Each row below holds a small network's activations on one input, seen along a few directions.
Each table varies a few parts of the input and shows all the possible inputs, shuffled.
Descriptions start from the smaller parts, as in this example, which fits no table here: line(6) and (point or line(9) or (values(2) and ring(5))).
Shared parts are said once, and a part with two or three values counts as separate values.

Other details of the inputs vary at random and push rows far along two fixed directions, the same in every table; ignore that.

Table:
R1: [  4  -6   0  16  -8  18  34  26  32  25  12 -17  23  31   1]
R2: [ 12  -9   5  10 -21  15  32  15  35  10  18 -18  23  12 -19]
R3: [-17   2 -16 -19   7 -12 -23 -17  -3 -25  -7 -17  -8  -9   6]
R4: [ -3   0  -6 -29  18 -39 -14 -27 -18 -20  -6  -4 -12  -3   5]
R5: [ -4  -4 -17 -17   7 -13 -18 -20   0 -26  -6 -13 -20  -6   2]
R6: [15 -3  9 14 -3  6 46 24 25 29 19 -9 21 31  2]
R7: [ 10  -5   6  11 -12   2  32  21  30  18  20 -12  25  20 -12]
R8: [-27   5 -17 -21  25 -16 -25 -16 -15 -10 -15 -13 -10   9  30]
R9: [ 19   6  31  52 -32  70  -6  29 -17  21  -3  53 -12 -44 -26]
R10: [  1  -5  -4 -15  -1 -19   7 -11   7  -6   6 -12   4   6  -5]
R11: [ -7   3  -3 -20  20 -36  -8 -15 -12 -10  -5  -3  -4   2  10]
R12: [ 17  -6   5  10 -20   8  31  15  33  10  17 -13  21  14 -18]
R13: [ -8  -4  -9 -14  -2  -5  -3  -8  14 -13   4 -19   3   3  -2]
R14: [-11  25  26  19   8  10 -56  -7 -69   0 -33  71 -25 -50   6]
R15: [-21   0 -12 -25  20 -27 -25 -21 -10 -18 -14  -8  -5  -1  13]
R16: [-22   4 -16 -19  14 -10 -25 -10  -3 -17  -7 -14   0  -3  12]
R17: [ -7   0  -6 -10  13 -14   9   0   1   9   0  -9   1  23  16]
R18: [  3  -7   0  10 -16  18  23  25  36  12  19 -20  28  17  -8]
R19: [  2  -6 -16 -25  13 -32 -14 -31 -16 -25  -7  -5 -23  -5   4]
R20: [  3  17  32  54 -20  71 -12  40 -26  40  -9  52   0 -25  -3]
R21: [  7 -11 -11  -7  -2  -8   8 -13  12 -14   5 -19  -7   2  -5]
R22: [ -4  24  28  34   2  31 -33  14 -58  22 -28  69 -20 -30   9]
R23: [  4  -8 -14 -18   6 -23  -7 -25  -6 -22  -7 -10 -16  -5   3]
R24: [ 35 -12   5  11 -18   6  46  12  27  12  26 -10  11  13 -22]
Each input here is: line(4) and line(6).
The inputs of R6 and R22 match in every part but the line(6) part. If R11 is changed in the same way as R6 into R22, which row does it become? -> R14
Change only the line(4) part in R17. List by row number the other rows that result. -> R7, R10, R19
Change only the line(4) part in R13. List by row number the other rows that result. -> R5, R8, R18

Table:
R25: [ -4   7   8  16  -5  24 -12  10 -11   8  -8  19  -2 -13   1]
R26: [ -9  10   9  12   2  18 -18  11 -19   8  -7  21  -4 -14   7]
R27: [  2   6  13  12  -3   7  -7   2 -22   7 -11  27  -7 -11  -1]
R28: [ -6  -3 -12 -17  15 -21   8  -7   8  -1   3 -22   2  21  15]
R29: [ -5  -3  -9 -19  12 -27   8  -9   7  -3   2 -20   5  19  11]
R30: [-13   0 -11 -25  15 -29  -5 -13   4 -11  -1 -19   5  12  10]
R31: [  7 -10 -15 -21   4 -25   4 -19  13 -23   8 -23  -6   3  -5]
R32: [-14  -4 -15 -19   8 -19  -5 -12  12 -12  -1 -24   6  11   7]
R33: [  2   5  10  16  -1  14  -5   6 -19  11 -10  24  -9  -8   2]
R34: [ 29 -15  10  38 -37  50  73  52  70  44  38 -27  43  39 -22]
R35: [ -3   7  13  12  -4   8 -14   2 -19   4 -12  26  -4 -16  -4]
R36: [ -3   9  11  17   1  21  -6  15 -16  14  -5  21  -4  -8   6]
R37: [ 16   3  12  10  -7   4  -7  -2 -19  -4   1  26 -11 -23 -13]
R38: [  3 -12 -18 -21  -2 -16   3 -21  16 -24   5 -29  -7   1  -8]
R39: [ 12   1   9  11 -13  14 -11  -3 -15  -7  -2  23 -15 -26 -17]
R40: [-16  -1 -14 -22  13 -22  -6  -9   9 -10   1 -24   8  12  11]
What do these inputs look like to the network? -> line(4) or (values(2) and ring(6))

Table:
R41: [-33  -5 -43 -47  41 -25 -19 -26  -5 -21  -9 -48 -24  28  44]
R42: [-11  -9 -38 -47  20 -52 -22 -45  14 -57  -3 -38 -10  -9  -6]
R43: [  3  -1  15 -20  -5 -26 -22 -25 -34 -36  -4  21 -21 -39 -28]
R44: [-12   4 -29 -45  50 -68  -5 -24  -7 -13  -2 -36  -4  30  46]
R45: [ 16  -6  30  37 -35  26  56  52  51  51  28   6  66  35 -23]
R46: [-27  20   7  -8  23  -5 -41   5 -31  -5   1  13  -5 -17  21]
R47: [ 27  10  37  22 -16  18 -13  -9 -60  -6 -13  71 -50 -52 -27]
R48: [ 29 -21 -27  -4 -33   9  45  13  91 -10  39 -65  43  28 -28]
R49: [ -9  19  27  44  -8  34 -20  13 -57  32 -42  69 -22 -18   6]
R50: [ 49 -23   4  40 -37  39  58  29  53  17  31  -8  11   8 -37]
R51: [-10 -15 -16  -6 -14  23  51  36  81  23  43 -71  46  47  -4]
R52: [ 13  -4 -15   3   2   5 -34 -28 -19 -29 -17  16 -35 -26   8]
R53: [ 27   6  28  30 -18  26 -25 -13 -61   1 -14  69 -46 -55 -23]
R54: [-28   9 -21 -47  41 -72 -26 -22  -2 -21   0 -30  13  17  33]
R55: [-23   6 -33 -44  53 -43 -16 -26 -12 -20   2 -37 -19  23  47]
R56: [ 15  13  33  22 -22  23 -39  -8 -56  -7 -10  63 -22 -67 -38]
R57: [-51  -3 -30 -49  26 -34 -28 -34   5 -27 -26 -46   3  16  31]
R58: [  5 -26 -16   3 -14  21  73  24  78  29  20 -72  37  66   8]
R59: [ 41   2  50  81 -43  70  65  73  15  78  16  54  41  16 -23]
R60: [-22  24  36  36 -10  31 -38  14 -44  25 -39  69  -1 -30  -8]
What do these inputs look like to the network? -> values(2) and (line(4) or ring(6))
The inputs of R57 and R58 match in every part but the values(2) part. If R48 is changed in the same way as R57 into R58, which row does it become? -> R52
Change only the values(2) part in R49. List by row number the other rows that result. -> R60
